These are the activations of a small network on made-up records, seen along a few directions, one row for each record.
Each row is followed by the record's values for the fields C, L, V, W.
The largest differences between rows may come from other fields.
(in the rows, 500 means zero)
Random noise pushes rows far along 12 fixed directions. That doesn't count. These rows show it; they differ only by the noise:
[196 402 351 461 562 427 300 417 650 557 602 289 620 239 487 518 473 618
 438 254 501 555 479 551]
[451 699 486 669 494 441 809 633 435 335 397 513 853 754 584 372 516 432
 473 404 539 496 480 421]
[425 493 404 608 473 420 606 529 628 443 408 350 506 465 515 564 464 645
 495 271 649 399 412 388]
[561 608 490 572 584 517 544 431 382 345 432 446 593 638 419 536 465 507
 468 538 551 475 559 586]
[319 362 544 372 340 622 352 355 708 688 746 471 318 337 583 371 673 710
 623 439 436 525 497 485]
[386 694 620 660 456 425 320 262 329 425 482 361 583 647 539 465 563 638
 520 407 292 474 557 474]
[390 456 368 520 613 594 626 339 541 442 562 392 552 471 410 511 463 727
 631 468 696 459 516 527]
[396 381 613 288 560 463 268 412 570 505 651 541 376 345 509 544 378 524
 543 635 477 488 387 699]
[487 425 359 659 409 449 577 685 433 469 414 454 481 524 493 448 591 502
 563 487 374 624 559 522]
[445 453 555 497 578 489 363 413 508 480 498 573 525 609 781 575 438 830
 724 447 213 431 394 500]
[353 572 335 484 601 526 413 468 420 496 552 400 555 340 379 494 593 419
 484 606 567 655 610 713]
[586 328 795 357 363 386 408 527 556 571 690 636 469 596 413 381 454 211
 618 659 554 444 355 512]
[505 362 698 358 367 443 417 503 750 467 637 448 432 504 403 425 403 379
 319 373 621 392 422 578]
[460 513 480 444 448 412 421 674 492 446 430 488 623 357 551 503 459 339
 185 432 398 604 456 504]

[409 516 413 485 345 628 575 549 476 486 518 450 361 278 415 381 571 541
 267 503 525 639 638 490]
{C: c2, L: l5, V: v3, W: w1}
[602 351 463 557 429 538 336 412 532 523 441 360 238 446 438 607 509 673
 402 374 349 468 578 485]
{C: c4, L: l6, V: v3, W: w1}
[624 330 355 476 696 470 423 425 359 616 449 510 544 341 405 725 390 482
 631 606 554 507 422 338]
{C: c2, L: l6, V: v3, W: w1}
[463 653 515 630 416 287 241 547 384 413 371 305 367 476 418 584 535 412
 460 418 454 540 604 607]
{C: c4, L: l1, V: v1, W: w3}
[379 647 510 391 647 523 341 369 705 547 583 405 556 426 503 551 504 439
 329 358 635 409 512 682]
{C: c4, L: l3, V: v3, W: w1}
[342 449 528 541 480 421 366 485 627 596 666 432 613 570 403 350 522 424
 636 325 509 525 603 622]
{C: c3, L: l3, V: v2, W: w1}
[667 175 663 310 515 649 547 330 349 432 617 672 594 485 323 442 191 543
 324 679 430 504 454 356]
{C: c3, L: l5, V: v3, W: w1}
[501 551 593 562 428 418 585 635 615 329 434 487 631 724 590 439 471 454
 343 351 440 420 413 607]
{C: c4, L: l4, V: v2, W: w2}
[274 398 218 555 314 545 438 771 561 597 565 386 336 245 429 314 774 432
 437 465 352 832 737 743]
{C: c2, L: l5, V: v3, W: w1}
[313 511 449 479 493 562 611 509 413 575 626 598 646 425 515 306 561 473
 597 617 470 653 544 478]
{C: c3, L: l1, V: v3, W: w3}
[432 628 579 509 555 361 479 604 363 212 417 466 445 566 437 498 298 433
 398 602 435 564 603 809]
{C: c4, L: l1, V: v1, W: w1}
[780 594 422 435 567 526 273 633 614 718 399 629 428 503 630 741 717 327
 633 523 615 425 416 508]
{C: c3, L: l4, V: v2, W: w2}
[533 343 435 465 516 397 133 627 748 741 563 453 570 532 605 569 664 326
 598 263 321 520 502 595]
{C: c2, L: l5, V: v3, W: w1}
[396 612 288 662 701 414 428 499 309 401 396 362 609 493 384 594 474 499
 561 505 480 598 630 702]
{C: c4, L: l6, V: v3, W: w1}
[595 500 534 483 528 494 298 448 578 556 525 433 515 621 486 543 592 391
 468 408 430 466 584 606]
{C: c4, L: l7, V: v3, W: w3}
[589 683 602 474 405 612 596 548 645 520 481 587 520 682 708 434 618 573
 489 338 511 423 572 374]
{C: c2, L: l7, V: v2, W: w1}
[641 564 535 370 516 699 385 389 557 448 574 481 480 608 450 511 602 514
 404 504 540 498 667 663]
{C: c2, L: l1, V: v3, W: w2}
[369 361 416 495 661 356 578 544 458 567 599 528 718 434 360 461 340 353
 753 560 667 562 465 469]
{C: c1, L: l7, V: v1, W: w1}
[605 477 684 432 369 426 441 637 450 367 482 586 558 583 495 445 399 331
 271 518 413 501 434 543]
{C: c2, L: l2, V: v2, W: w2}
[213 559 609 456 402 542 762 439 509 527 682 576 609 410 512 196 494 460
 428 594 533 567 450 406]
{C: c1, L: l5, V: v3, W: w1}
[570 580 555 521 468 573 387 434 432 499 551 491 682 655 478 418 572 474
 464 392 434 532 665 486]
{C: c2, L: l1, V: v1, W: w2}
[370 590 661 303 534 484 428 463 665 563 674 549 563 461 547 401 488 324
 427 509 572 491 497 619]
{C: c4, L: l7, V: v1, W: w1}
[558 369 376 319 678 778 585 471 611 582 622 672 623 460 549 485 447 630
 510 520 529 534 557 543]
{C: c3, L: l6, V: v3, W: w1}
[381 385 463 444 548 443 639 560 608 505 545 538 683 422 553 468 320 582
 556 358 621 470 396 334]
{C: c1, L: l7, V: v1, W: w3}
[448 540 229 664 585 677 728 471 423 484 472 434 354 556 470 469 691 735
 798 630 524 602 718 646]
{C: c2, L: l7, V: v2, W: w3}
[414 457 280 607 465 515 375 451 434 599 459 338 541 307 423 546 614 608
 466 330 499 581 576 362]
{C: c4, L: l5, V: v3, W: w3}
[391 669 374 538 549 539 634 656 548 401 458 489 566 558 579 425 597 484
 456 484 513 586 618 727]
{C: c4, L: l7, V: v2, W: w3}
[525 734 528 546 502 678 392 222 352 702 640 516 689 634 483 396 807 478
 688 517 522 534 681 343]
{C: c2, L: l6, V: v3, W: w1}
[407 558 441 560 496 466 619 483 429 374 452 385 394 418 368 506 432 551
 488 543 634 527 554 537]
{C: c2, L: l1, V: v3, W: w1}
[566 585 577 405 621 402 569 741 557 458 421 785 675 708 862 587 430 463
 749 573 454 407 272 512]
{C: c4, L: l1, V: v3, W: w3}
[680 723 460 579 559 412 466 659 435 300 207 422 561 586 540 690 396 417
 223 336 500 469 595 506]
{C: c2, L: l1, V: v1, W: w1}
[557 638 338 489 699 638 395 392 369 594 444 494 574 412 531 620 593 514
 483 573 426 602 672 509]
{C: c2, L: l3, V: v2, W: w1}
[514 594 434 405 549 625 581 612 570 506 496 611 288 418 562 522 542 535
 560 647 603 539 578 679]
{C: c2, L: l3, V: v2, W: w1}
[448 676 506 504 536 512 650 573 532 450 502 535 571 604 567 420 580 389
 509 563 568 516 538 623]
{C: c2, L: l7, V: v2, W: w3}
[532 452 420 493 652 585 498 368 389 442 543 492 426 453 247 551 412 521
 555 699 680 499 550 720]
{C: c3, L: l2, V: v2, W: w2}
[342 510 641 594 293 231 502 645 503 618 512 578 283 415 561 427 487 452
 806 524 558 454 304 333]
{C: c3, L: l6, V: v3, W: w1}
[395 544 475 572 513 307 270 346 497 479 458 261 477 375 368 682 456 564
 576 344 722 379 386 444]
{C: c2, L: l4, V: v2, W: w2}

Here are new rows. What are their fields?
[552 714 747 365 499 406 447 426 476 539 548 594 654 506 455 510 491 134
 367 634 769 373 312 426]
{C: c4, L: l3, V: v2, W: w2}
[665 493 607 423 357 633 508 516 660 471 502 471 454 566 483 438 527 452
 150 329 471 472 623 460]
{C: c2, L: l3, V: v2, W: w1}
[288 611 540 414 646 438 523 379 283 400 526 519 640 294 477 497 300 461
 348 691 468 591 428 508]
{C: c2, L: l6, V: v3, W: w1}
[341 621 517 462 419 571 613 404 499 519 595 471 638 419 481 363 568 516
 431 450 653 524 514 346]
{C: c2, L: l5, V: v3, W: w1}
[649 433 348 427 642 614 308 456 513 469 495 407 804 575 450 612 508 512
 375 291 456 560 670 533]
{C: c2, L: l1, V: v3, W: w2}
[501 493 519 275 677 696 792 465 539 412 562 708 694 408 548 466 258 533
 265 631 651 463 385 451]
{C: c1, L: l5, V: v3, W: w1}
[447 268 402 449 506 496 655 691 423 469 542 610 283 332 395 442 419 432
 590 830 466 664 469 702]
{C: c4, L: l6, V: v3, W: w1}
[573 440 504 370 545 569 230 382 411 595 539 474 443 265 371 575 462 373
 217 572 404 591 590 520]
{C: c2, L: l3, V: v3, W: w1}
[334 420 515 547 653 511 612 367 489 348 591 527 656 720 593 448 377 794
 803 545 390 440 411 663]
{C: c2, L: l4, V: v2, W: w2}
[439 696 432 303 517 603 305 588 600 743 634 626 648 429 766 476 877 354
 678 551 476 652 540 535]
{C: c2, L: l1, V: v3, W: w2}
[393 361 401 485 551 381 674 756 563 413 479 540 384 382 466 503 317 468
 598 583 592 555 426 654]
{C: c2, L: l6, V: v3, W: w1}
[587 288 553 672 337 496 467 412 351 558 575 478 367 633 266 371 558 522
 703 577 410 523 575 476]
{C: c3, L: l2, V: v2, W: w2}
[393 385 361 549 666 545 467 415 511 601 584 510 688 519 516 480 448 665
 700 381 405 536 555 491]
{C: c3, L: l6, V: v3, W: w1}
[464 374 595 579 560 241  96 329 428 535 503 329 456 502 384 648 342 512
 647 379 374 419 470 502]
{C: c2, L: l5, V: v3, W: w1}
[489 625 688 432 241 574 383 436 553 715 681 504 758 529 506 224 780 174
 174 325 403 585 597 264]
{C: c4, L: l6, V: v3, W: w1}
[647 347 454 452 558 741 227 256 558 635 668 440 336 591 392 526 697 633
 636 543 372 515 708 742]
{C: c2, L: l2, V: v2, W: w2}
[571 737 503 740 482 422 621 535 284 314 276 430 578 707 472 513 532 413
 331 504 431 473 536 506]
{C: c4, L: l5, V: v3, W: w3}
[429 668 562 495 587 436 428 334 665 476 562 355 493 576 425 570 566 444
 551 435 807 304 402 670]
{C: c4, L: l2, V: v2, W: w2}
